Each row below holds a small network's activations on one record, seen along a few directions.
After each row come some of the record's fields: N, T, F, D, E, G.
The largest differences between rows may come from other fields.
Strong random noise was added to every row along 16 fixed directions; ignore it. To show where, here is one row again and again, with new noise each time:
[  74  353  509  630   37 -347 -172  -57 -214  -12 -176  -46  117  146
 -106  462  501  543 -330  323 -192  116  462  -79  374  213  163  151
  146 -110  389   87 -168 -238  -67  113   47]
[ 423  262 -457   57 -165  565 -229  -87   70   14   69 -119  484   47
 -137  123  104  -85 -205   50  -73 -117    8 -158  191   62  168  111
  237   31 -268  119   36  141 -307 -257 -103]
[-206 -151   66  478 -461 -468  -49 -137   46   83 -135 -474  474 -606
   60 -215  343 -150  107  175 -180  -80 -152  -66  233  221 -107   47
 -144   26  -64   20  198  331    5   70  231]
[ 414 -309 -174  -21  405 -163  119  140 -219 -496   26 -510   85  -44
  121  -53 -176  -70  575  353   31   -2 -136 -138  -81   49   -4  418
  186   71  208 -251   67  394  267  461  -46]
[  -1 -237  -41   39  142  200 -224   56  -76 -215 -335  232 -169  256
  -11   79 -348   33  340 -169   69  309   51   58 -122  173  142 -399
  -79  164  -55  234   53  -43 -116    8  139]
[-217  167  427  -43  -98 -171 -247   14   45   88  327  -65  -63  126
 -126  123  347  195   71 -363   40   69   80  395   68 -326  323   64
 -228  -17 -117 -211 -120 -377  257  -12 -215]
[  58 -281   93 -423 -192 -198 -144 -127 -144   12  311 -102 -144 -234
 -171 -292  124 -310 -147 -421   90  -27 -129  150   97  -19 -269  -93
 -294   59 -204 -374  134  -40  416  -44 -160]
[ 353 -201   21   -3   73    7  165  189  138   17   -1    6   52 -255
 -137  149 -399   97   32 -143  -99   33  378  178  191 -141  242   10
 -503   13  -69  101  585  -50   27 -227 -206]
[ 190  151   46 -302   96   55 -294  174   -9   -6  -54 -110  -44  233
   76   60   21   56 -439  128 -205 -339  -21 -232   74 -177 -227  -22
 -127  280 -215 -206 -272  136  217 -303  101]
[ -76   13 -169  258   81  271 -177  412  472  288  265   28   82  -45
  370  136  180   78  172   42  177  515  182  -78 -293 -232  252   50
  -90 -153 -254  102  -80  249 -186  189  456]
[ -10 -376  296  385  -31 -237 -145 -166   24 -333  -41 -150 -133 -259
  211   94  214  -42  -35  174  177  391  -64 -410  374  238 -407 -112
  -91  158  469   41  252   95   91  348   35]
[  96  147  -60 -242   61  181  117  -71  341  640  143  219 -257 -128
   83   66 -271 -273 -392  -38 -436 -607   78 -106   68 -206   20 -152
 -231  153 -247  344 -112   82 -316 -762 -226]
[ 264   20  140 -130  309  389 -461  170  322 -137 -123    9 -151  190
   74  367 -237  336   65   94  -48  229  158  265  129 -629   68  161
 -520  525  -94   82  191 -494  130 -240 -262]
[-430  182  347  226    3  138 -342  316  481  -45   46   91 -166  516
  348  244  -98  190  112  -91   74   79  -66 -267   35 -270  290 -353
 -249  173 -264  185 -308   51 -144  -69  384]
[  -7  -71  367   66  221 -386  165  581  173   72  118   58 -176  141
  150  251   25  268  -35  -29  -83  196  298 -128 -109    1  120 -103
 -224 -120  206 -164 -260  144  210  232  313]
[ -95 -195 -131   25  156  -24  463  388 -332 -313 -384  -47  -29   65
   39  215 -126 -149  480  106 -274   49  300    6 -417  242  126   24
  382    6  548 -215 -250   98   64    0   -9]
[ -96 -108  -13  421   72  208 -114 -285 -197  218  102  -29 -203 -277
  153  -23  -43  -78  287 -184   78  144  476   96   93    0  578   24
   73 -221 -394  340  563  136 -277 -339 -163]
[ 636 -186 -189 -180  450   59  165  -90  -71   80   59  308 -274  -13
 -159   94 -437  -55 -104  133    9   24  213  -19  -20  136 -127    9
 -114  -94  176  235  184    2 -170   79 -112]

[ 341 -212 -399 -527  174  226   14  395    3  260  -66   38    2 -294
   92   12  184  -51 -291  -19 -262  220  121   83 -340  -36 -334   37
   27  179   65 -293 -171  104  310 -170  -52]
N=n2, T=t2, F=f5, D=d1, E=e1, G=g2
[  60    9 -319   90 -342  123  -73   23  -45  161  -55  -93  329 -141
 -225 -318 -292 -265  182 -124 -101  -63  187  255   -6   81  268   51
 -170 -121 -785   50  238   61 -183 -257  342]
N=n3, T=t2, F=f2, D=d2, E=e2, G=g2
[ 417 -310   64  -63  534 -234  440  232  291  212   72   38 -208 -421
  277  160 -343  212 -217  293 -186 -213  147 -298  103 -151  -46  -12
 -335  -46  321  263  443  445   25  -54 -187]
N=n3, T=t3, F=f4, D=d2, E=e2, G=g2
[-236   50  294 -271  -22   14  -88  345  -56  -82  258  140 -192  269
   41  157  302  220 -207 -532  151  230  186   31  -78 -118  177 -275
  -43 -110  -11 -396 -149  -62  385  -33  -46]
N=n3, T=t3, F=f1, D=d1, E=e1, G=g2
[   2  227  210   52  270 -383 -109 -356 -306  112 -280  134   67  127
 -186    5   -5  504 -250  279  -59 -446  -49  172  -85 -158   76  -87
  -36 -153   86  350   82   84  -96  -12  -40]
N=n3, T=t1, F=f3, D=d2, E=e2, G=g2
[ 251  117  -28 -194  173 -121  195 -262 -209  -46  351 -221    8 -159
 -118   16  168  -50    0  139  -35 -330  -91  152   80 -180   20  487
  164 -125  229 -200   70  -73  176   92 -549]
N=n1, T=t3, F=f2, D=d2, E=e1, G=g1
[ 230 -104  -71  273  251   11   71 -253 -310  -84 -566  370  106 -145
 -234  285 -136  516  -84  107  119  168  401  222  -51  132  161 -228
  -70 -211  495  499  675  -58 -270    5 -222]
N=n2, T=t2, F=f4, D=d2, E=e1, G=g1
[  53 -334  -71 -101  -37   -5  278 -149  -58  -89  -43  -50  -21 -467
  -93 -126 -217 -111  101  -15  102   50   15  187   35 -187 -179  195
 -134   40  223  -15  534 -108  102  -13 -373]
N=n1, T=t3, F=f3, D=d1, E=e1, G=g2
[-107  469 -161 -219 -180  198 -218  -18    7  148   31  253  290  248
 -202  141  349  188 -446  -73  -29 -177  -49  192 -177 -174   10 -144
   10 -142 -128  -65 -294 -162  -71 -151   87]
N=n2, T=t3, F=f2, D=d1, E=e1, G=g2
[-229   46 -195   94 -166  382 -283 -307  328   14 -270  254  233 -105
   41  135   57  163   48    9  376  169 -229  223 -230 -424 -118 -248
 -308  118  180  432  414 -177 -334  -12  -81]
N=n3, T=t1, F=f5, D=d2, E=e1, G=g1
[ 138   -8 -187  256 -167  281 -106 -191   -2   27   77   35  239 -175
  -59  128  453    3  -61  -63  144  480   35  -32   99  258    5   50
  384  -94  285  109   38 -108 -186  203 -177]
N=n2, T=t2, F=f5, D=d1, E=e2, G=g2
[ -64 -343   94 -183  194  236 -454  -27 -182  406 -318  440 -508  -50
  124 -122  -91  149 -430 -344  -88  356  275    4  -99   48  -72 -553
  -30  197 -379  306   96   65   31 -500   30]
N=n1, T=t2, F=f3, D=d2, E=e2, G=g2
[ 318  188   71  -84   71  215 -141  -56  383 -100  281  226  -61  451
 -203  233 -274   53   -3 -106  234   36 -147   12  183 -164   33  -27
 -270   99   19  168  -69 -368 -194  172  -84]
N=n2, T=t1, F=f2, D=d2, E=e2, G=g1
[  33   32   99  -85  135  -47 -251   49 -186  -77   61  -58 -218  399
  -22 -272 -263 -109  -11   99  -55  -70  -11 -129   18   45   -5   60
  122   32 -553 -109 -335   67   52    9  376]
N=n3, T=t2, F=f3, D=d2, E=e2, G=g2
[-419  223  -98  250 -298 -125  -22 -486 -212  133  -56  -61   52   47
 -135 -400  -65 -389  410   14  -18 -429 -232  210  -93  205  209   10
  192 -181 -451  169 -132  -22 -350  -71  223]
N=n3, T=t3, F=f4, D=d1, E=e1, G=g1
[-228 -117  -27  312 -133 -119   73 -362 -186  -21 -336   31  198 -281
  -47  -68   90   57   -2  181    3  -72 -132  -71  -11  106  -89 -123
  274  -95  318  353  199  207 -256   35  -78]
N=n1, T=t3, F=f3, D=d2, E=e2, G=g2
[ 109  -75 -134 -310  360 -187 -394  -24 -293  131  179 -265 -254  185
  138 -516   -6 -201  230  194    5  -57 -258   31 -278    7  -99  326
  216    1 -711 -274 -479  284  270  245  443]
N=n1, T=t1, F=f4, D=d2, E=e2, G=g2
[-126 -198 -220  -62  -49  -77  -42  242  305  323 -190  189   96 -139
  163 -228 -157  -50   26   60   10  181 -208    9 -407   44 -207 -285
 -225   -9 -239  190 -153  303 -126  123  598]
N=n1, T=t1, F=f1, D=d2, E=e2, G=g2
[  73 -414  -28   52   35 -269  229  266 -271  191 -420  112  -56 -514
 -172  -11   37   89  331 -121 -237  649  529  649 -310  287  -24   73
 -187    3  234 -121  216 -367  250   97   42]
N=n3, T=t1, F=f1, D=d1, E=e1, G=g2
[ 186    7   56    3  139  -62  -74 -174  395  233  219 -198   55 -164
   64   31   31   20  263   96 -181 -142 -396  109  163 -175   91  193
  -83  267   58  271 -116  -31 -103   57 -381]
N=n3, T=t2, F=f1, D=d2, E=e2, G=g1
[-129   52  450  337  149 -434  332  226  248  159  -77   -5 -212  156
  122  106 -314  178  170  235 -246 -116   44 -141  145  135  139   75
  -71   59  193  194 -303  -72  -99  126  167]
N=n1, T=t1, F=f3, D=d2, E=e1, G=g2
[ 140 -218  -65  -21  204  280 -302 -280   63  -42  146 -173  -99 -101
  210   11  161   -5  210 -161  107  141 -332 -136  149  -26   88  -66
  239  280   78  214  144  187    5   -3 -506]
N=n2, T=t1, F=f3, D=d1, E=e2, G=g1
[  -8 -292  169  187 -380   74 -247 -154   55   -3  -41 -247  -96 -432
   38 -107  280 -420 -180   -8 -271  381   35 -157  575  275 -411  135
   36  438  -45 -145   18 -344  134 -241 -149]
N=n1, T=t2, F=f4, D=d2, E=e2, G=g2
[-152 -321  -30  -68 -306   35  303  365  460  294 -255 -253   22 -555
  212  -76 -215 -441   72   16 -645 -123  -43  -88   83  -49 -262   57
 -175  597   48  -53 -122   12   53 -588 -143]
N=n2, T=t3, F=f3, D=d1, E=e1, G=g2
[ 102   53    8 -111   75  -55 -323   27   23  172   97 -161   55  -66
  154  -76  315  177 -269   61   68  -20  -77  -83  -53 -186 -123   52
  -64   41 -188 -104  -50  250  182   29   96]
N=n3, T=t2, F=f5, D=d2, E=e1, G=g1
[ 334  111 -234 -210 -551  289  -26 -205  280 -295   74   55  524    0
 -534   39  -21 -226 -271 -153  103  -18 -398   94  360   56 -391    1
 -209  211  219 -103   86 -480 -103   62 -279]
N=n2, T=t3, F=f1, D=d1, E=e1, G=g1
[ 327  -94 -119 -223  -31   16  256 -161  195  204  191   63  -44 -141
  -12  -23 -154 -305 -387  -63 -171 -452 -256 -435  239  208 -260 -203
   61   82  172  198  -27  327 -166 -220 -275]
N=n2, T=t1, F=f2, D=d2, E=e2, G=g2
[ -83  199  170  435  182  152 -181   54 -113  110 -383  -95  -54   27
  275  262  103  386 -134  197 -245 -155  401 -182  128 -105  373  -14
  162  103  -88  273  146  175 -135 -476  -47]
N=n1, T=t3, F=f4, D=d1, E=e1, G=g1
[-120  129  -10 -461   43 -205  213  -88 -194 -195   11  -41  122  231
 -145  -91 -172  158  121 -283  221 -671 -371  188 -279 -238  202 -200
 -116 -156   85 -139  126  231  222    8 -281]
N=n1, T=t1, F=f5, D=d1, E=e1, G=g1
[ 484  260 -298 -239 -272   16 -218 -413 -189  386  241  240  519   51
 -728  -83  268    7 -272 -558  -31 -266 -198  344   90  459  308 -359
   87 -302 -289  212 -135   34 -246  -30 -202]
N=n3, T=t2, F=f2, D=d1, E=e1, G=g1
[ -66   72  191  216  -36  -47  -77  245  194 -480   39 -415  415   72
  234  230  269  384 -108  211  172  -56 -158 -433  210 -309   30   75
    0   66  283 -162  177  395  203  199  -37]
N=n3, T=t2, F=f3, D=d2, E=e2, G=g1
[-460   50 -270 -247   63  296  339  373  121   62  178  -28 -107   72
  278  -60 -181 -237  542 -109  142  -77  142  282 -727 -596  335  247
   58 -184 -173 -253  -66   49   26 -139   69]
N=n2, T=t1, F=f5, D=d1, E=e2, G=g2
[ 133  184  -45  136  119  -80  -23   20  236   57  -17  -68  227  175
  117   34 -141  218   -2  151  -20 -357 -299 -313   61   56  180 -151
    1  -19  -72  312  -93  487 -243   80  150]
N=n3, T=t3, F=f1, D=d1, E=e1, G=g1
[-324   75  134  207 -309    8  -57 -204  109   78   -9 -230  170  -23
   71  -19  179  -52  304 -378 -120 -259 -363  -43  199  176  423 -249
  206  164  -53  215  -83  163 -130 -242 -340]
N=n1, T=t1, F=f1, D=d1, E=e1, G=g1
[  78 -314  -95 -335   66   67 -122   26  -58 -451 -211  146  161   34
  -21  -11 -147  315  -77 -312  418  101 -316  -73  -92  -73 -130 -545
 -274   54  221   24  520  323  247  185 -120]
N=n3, T=t3, F=f1, D=d1, E=e2, G=g2

Which values does each new row have?
[-184  -84  127   19  -62 -392  484  -89 -144  122  161 -177  -78 -356
  106   44  459 -247  -40   35 -175 -241  -47 -172  -96  189 -181  103
  374 -125  706 -208 -251  200  107   64 -327]
N=n2, T=t2, F=f5, D=d1, E=e1, G=g1
[ -57  -20  149 -131   84  -13 -126 -435 -342 -143   23  -11 -353   58
  -74 -256 -409  -67   43 -117  273 -370  119  169  101 -315   71   52
 -308  -49 -421   44  597  -94   57 -301 -188]
N=n3, T=t1, F=f1, D=d2, E=e1, G=g1
[ -78  -86   -5 -327 -113  -12   59  247  448  234 -141  271  123  -72
 -119   48 -222  123  -55 -325 -159 -147 -223  261 -132 -193   40 -475
 -542  174  -35  172   60  -69    7 -224  -66]
N=n3, T=t3, F=f4, D=d2, E=e2, G=g1
[ 424  100 -229  198 -153  -66  -69 -333  -65  263  133 -375  327 -416
  -22 -175  241 -160 -194  251 -137 -238 -125 -145  372  313  -88  344
  155  -16 -211   69  158  245  -91  -23 -101]
N=n1, T=t1, F=f2, D=d2, E=e1, G=g1
[ 446   18   61  -92  328   43   75  227  415 -206  230 -199   73  308
   53  160 -484  183  258   93 -103 -225 -295 -198  288 -148  315  125
 -114  182  -74  166  -56  171    0  149 -219]
N=n1, T=t2, F=f2, D=d2, E=e2, G=g2
[ 207  280  -43 -100  -55  234 -470 -215  -98  -14  249   80  -10  306
 -216 -127   98   43 -261 -113  274   34  -13  118  164 -101   11   73
  -51  -96 -554  -89    7 -250    6   28  124]
N=n1, T=t3, F=f4, D=d1, E=e2, G=g1
[-146   21  303  546 -238 -150 -389 -352  -42  488  195   -6 -135 -260
  -48  -91  489  -43   42 -145  -80  505  277  258  296  268  208  133
  107  -89 -329  204  -72 -368 -168   24   63]
N=n2, T=t2, F=f2, D=d2, E=e2, G=g2
[ 131   53 -160   90  120   10  348 -262  -62   35  136 -301  -65  -59
  -62 -194 -499 -387  663  150 -278 -486  -71  160  112   49  412  448
  220   23 -247  175   13  -41 -258 -170 -329]
N=n3, T=t2, F=f5, D=d1, E=e1, G=g2
[  -8   12   48  243   65  212 -364  -60 -221   46  -28  -38 -264   62
  241  -63  217   -4 -265   80   86  177  263 -342  139  125  -38   -6
  268   -8 -342   -9   19  154  -17 -161  226]
N=n1, T=t3, F=f4, D=d2, E=e2, G=g1
[ 113  -51    3   30  196  170  -97  146  682   38  369 -153   64  -83
  238  188   39  118  424   12   98  238 -347   97   62 -408  193  172
 -241  217   84  152   38  -74  -24  283 -252]
N=n3, T=t3, F=f4, D=d1, E=e2, G=g1
[ 105  177  -57  148  282  120 -286 -113 -129  234   30  171 -124  351
   87   61   21  162   69  -66  120  -42   72 -141 -166  170  358 -224
  239 -172 -267  336 -195  328 -291   23  217]
N=n3, T=t1, F=f2, D=d2, E=e1, G=g1
[   6  -50   61   88  -91 -165 -453 -115   17  485  153  -54  -13 -184
  -52 -299  244   23   97 -170  -49  372   -1  397    6   81  116   82
 -130  -47 -650   50 -120 -165   62  109  253]
N=n1, T=t1, F=f5, D=d2, E=e2, G=g2
[-222  -62  -82  -45   33  344  161  345 -106  120 -413  469 -211  307
  -67  216 -130   35  322 -323 -159  485  254  286 -421  359  250 -312
  331  100  268   77 -432 -409 -130 -105  -15]
N=n1, T=t1, F=f3, D=d2, E=e1, G=g1
[ 347  143 -454 -538  125  266 -114  220 -360 -167  -53 -231  408  269
 -194  -24  206  138   68 -154  -19 -208 -142  198 -448  -93  196  151
  426   -5  -65 -417 -294  262  290   -1 -202]
N=n2, T=t2, F=f5, D=d2, E=e1, G=g1
[  13  154   12  -44  -82  124 -282 -231  120   75  392   90   79   48
  -38   10  118   85 -279 -270  354 -156  -60  -67  138 -247  173 -221
 -271 -227 -315  129  317  183  -92  -70  -30]
N=n2, T=t2, F=f2, D=d1, E=e1, G=g1
[-185 -207   44  175 -613  -51  -21 -145 -545 -554   82 -367   59 -131
 -284 -325  -51 -675  214 -300  108   58  341   -9  378  342  -27   98
    3  -81 -440 -548  364 -158  213 -175  160]
N=n3, T=t2, F=f2, D=d1, E=e2, G=g1
[ -29  155  214  418   25 -128 -186 -308  275  -72 -299  283   50  314
   17  168 -220  315 -115  299  106  -77 -327 -285  279  202  -93 -383
 -132   63  183  666  -28   -4 -452  243  239]
N=n1, T=t1, F=f2, D=d2, E=e2, G=g2
